Each row has a name. After each piece below comes the name of the row it's from, unless a question asks for something else. Each question is about the rows just above it. Places in a row count from 0.

tes: -18	-41	-3	114	1	14	-39	-88
duna: 2	-45	42	90	-3	-2	-100	-25
gom: 0	-14	25	13	-44	3	10	21
mosu: 4	-32	90	34	-87	4	90	14
firi: 4	3	3	-19	-34	75	-4	-95
teda: -12	-34	28	112	-12	9	-72	-65
pake: -9	-4	4	-97	-31	44	-13	12
Where in the named rows is 112? -> teda, 3
Is -9	-4 printed in one of the named rows, side by side and in this order? -> yes
Which row holds this, read backwards? 13	25 -> gom
Which value is in both duna and tes? -> -3
Among the named rows, does one hold 14	-39 next to each other, in this order? -> yes
The one value in mosu and firi: -> 4

fiv: 69	19	0	39
Meru: 18	-1	15	-8
fime: -51	14	46	-1
Mibal: 7	-21	-2	-32
boz: -48	59	39	65
sekuz: -35	-6	20	0
zuro: 44	110	19	83
Is -51	14	46 printed in one of the named rows, side by side and in this order? -> yes
Where in the named rows is 14? -> fime, 1
Which value is in both fiv and zuro? -> 19
Which row holds 20	-6	-35 read backwards? -> sekuz
Shared by sekuz and fiv: -> 0
Among the named rows, does one hold 18	-1	15	-8 next to each other, in this order? -> yes
The one value in boz and fiv: -> 39

med: 29	5	38	88	39	69	26	-63
fum: -16	34	18	117	3	42	25	-111
Bofem: 28	5	89	88	-45	24	10	45
varo: 29	5	38	88	28	60	34	-50
lavuv: -17	6	-25	103	-37	11	28	24
Where in the named rows is 69? -> med, 5
Row and place of -50 in the named rows: -> varo, 7
Is 5	89	88 printed in one of the named rows, side by side and in this order? -> yes
Where in the named rows is 26? -> med, 6
Does one of the named rows hold 103	-37	11	28 side by side, in this order? -> yes
Where in the named rows is 45? -> Bofem, 7

bafa: 13	5	0	1	26	2	-2	1	-8	1	7	2	0	2	-5	2	0	1	-8	3	-12	-4	-7	-1	5	15	0	4	-1	0	2	42	1	0	2	0	15	-2	4	6	-3	-6	-2	2	-30	-1	2	-5	2	1	1	8	-2	42	0	-15	10	3
zifep: 6	4	0	1	25	1	-1	1	-8	1	-3	5	0	0	-4	-1	1	0	-5	4	-12	-1	-9	-1	1	13	0	5	-1	1	5	50	0	0	-3	-1	28	-1	5	29	-1	-2	-3	2	-28	0	2	-8	2	1	0	24	-2	24	0	-16	13	6
bovov: 3	3	0	1	5	1	-1	0	-10	1	-12	10	1	-1	-1	-2	-1	0	-6	6	-10	3	-7	-1	26	12	1	5	0	4	6	88	0	0	-3	-1	44	-1	4	31	10	3	1	3	-33	0	1	-7	2	1	2	31	-2	9	1	-5	18	0
guv: 3	4	1	0	40	0	-2	1	-5	1	-3	3	-2	0	-5	-1	2	0	-2	3	-14	-1	-13	0	-24	13	0	5	0	-1	7	19	0	0	-3	-1	20	-1	7	23	-9	-4	-8	2	-24	0	2	-11	3	0	-1	29	-3	28	-1	-26	9	13
vikib: 5	4	0	2	-1	2	-1	0	-11	1	-10	9	2	0	-1	-1	-1	0	-7	6	-10	3	-4	-1	36	13	1	5	0	5	5	103	0	0	-3	-1	47	-1	4	34	12	3	3	3	-34	0	1	-5	2	1	3	25	-2	12	1	-1	18	-4
Nonet: -1	3	1	0	31	0	-1	1	-7	1	-10	6	-1	-1	-3	-2	2	0	-2	4	-12	1	-12	0	-12	12	0	6	0	1	7	41	0	0	-3	-1	29	-1	7	22	-4	0	-6	2	-25	0	1	-11	3	0	-1	40	-3	16	-1	-22	12	12
fufub: 7	4	0	1	10	2	-1	1	-10	1	-6	7	1	0	-2	0	-1	0	-7	5	-11	1	-6	-1	22	14	1	5	0	3	5	77	0	0	-3	0	37	-1	4	34	6	0	1	2	-34	0	2	-6	2	1	2	21	-2	22	1	-6	16	0
tokek: 5	3	0	2	0	2	-1	0	-11	1	-11	10	2	0	-1	-1	-1	0	-7	6	-10	2	-5	-1	34	13	1	5	0	4	5	99	0	0	-3	-1	45	-1	4	34	12	3	2	2	-36	0	1	-6	2	2	3	27	-2	12	1	-1	18	-4
find: 13	5	0	1	26	2	-2	1	-8	1	7	2	0	2	-5	2	0	1	-8	3	-12	-4	-7	-1	5	15	0	4	-1	0	2	42	1	0	2	0	15	-2	4	6	-3	-6	-2	2	-30	-1	2	-5	2	1	1	8	-2	42	0	-15	10	3 -> bafa
Is 0	19	7	-1	0 printed in one of the named rows, side by side and in this order? -> no
-1	3	1	0	31	0	-1	1	-7	1	-10	6	-1	-1	-3	-2	2	0	-2	4	-12	1	-12	0	-12	12	0	6	0	1	7	41	0	0	-3	-1	29	-1	7	22	-4	0	-6	2	-25	0	1	-11	3	0	-1	40	-3	16	-1	-22	12	12 is in which row? -> Nonet

zekem: -33	-51	-20	1	31	-2	4	-12	7	32	-5	-98	-13	-3	29	19	0	-6	-1	2	-23	-1	-28	-21
rono: -61	11	2	19	8	51	4	14	7	75	-22	-70	-22	-3	29	41	-17	-85	-1	2	-8	-11	0	29
gabir: 50	-10	24	-16	-3	-42	-6	-12	40	10	12	43	22	-3	-21	-4	0	-6	-1	2	-8	26	-28	-96
tomi: -6	72	10	-25	-38	-2	14	75	-22	7	-22	-70	4	-3	4	4	13	25	-1	-59	56	-1	28	79
Sodok: 51	-1	24	-16	-3	-42	-6	-12	40	10	12	43	22	-3	-21	-4	0	-6	-1	2	-55	-1	-28	-71
Ribo: -47	52	-13	1	-15	-2	25	22	7	53	-56	-13	-22	86	12	34	-4	-6	-28	-74	40	-1	19	4
Zepor: 50	-10	24	-16	-3	-42	-6	-12	40	10	12	43	22	-3	-21	-4	0	-6	-1	2	-8	-1	-9	-21
bav: -20	-51	-27	36	43	11	-26	-3	-9	10	-5	-98	-13	-3	37	26	0	-6	-1	2	-8	21	0	4
fer: -6	-10	2	1	-3	-2	4	14	-59	75	-22	-70	4	-3	21	19	0	-6	-1	-59	-8	5	0	54
mefuz: -47	-10	-27	10	-15	-2	14	14	7	53	-5	-13	-31	-3	21	-4	-17	-53	-1	-74	-8	-1	28	29
Which row holds -28	-1	-23	2	-1	-6	0	19	29 read backwards? -> zekem
The row with -6	-10	2	1	-3	-2	4	14	-59	75	-22	-70	4	-3	21	19	0	-6	-1	-59	-8	5	0	54 is -> fer
-22	-70	-22	75	7	14	4 is which row, read backwards? -> rono
Is 24	-16	-3	-42 printed in one of the named rows, side by side and in this order? -> yes
Which row holds -33	-51	-20	1	31	-2	4	-12	7	32	-5	-98	-13	-3	29	19	0	-6	-1	2	-23	-1	-28	-21? -> zekem
Which row holds this, read backwards? 51	8	19	2 -> rono

mer: 72	116	70	74	64	53	63	71	56	48
fabu: 59	69	63	87	70	108	68	94	76	64
zili: 54	65	80	78	68	56	40	99	44	57
zug: 66	60	71	69	62	68	96	63	110	92
Shared by zili and mer: -> 56
Row and place of 65 in the named rows: -> zili, 1
Which row holds this, read backwards? 96	68	62 -> zug

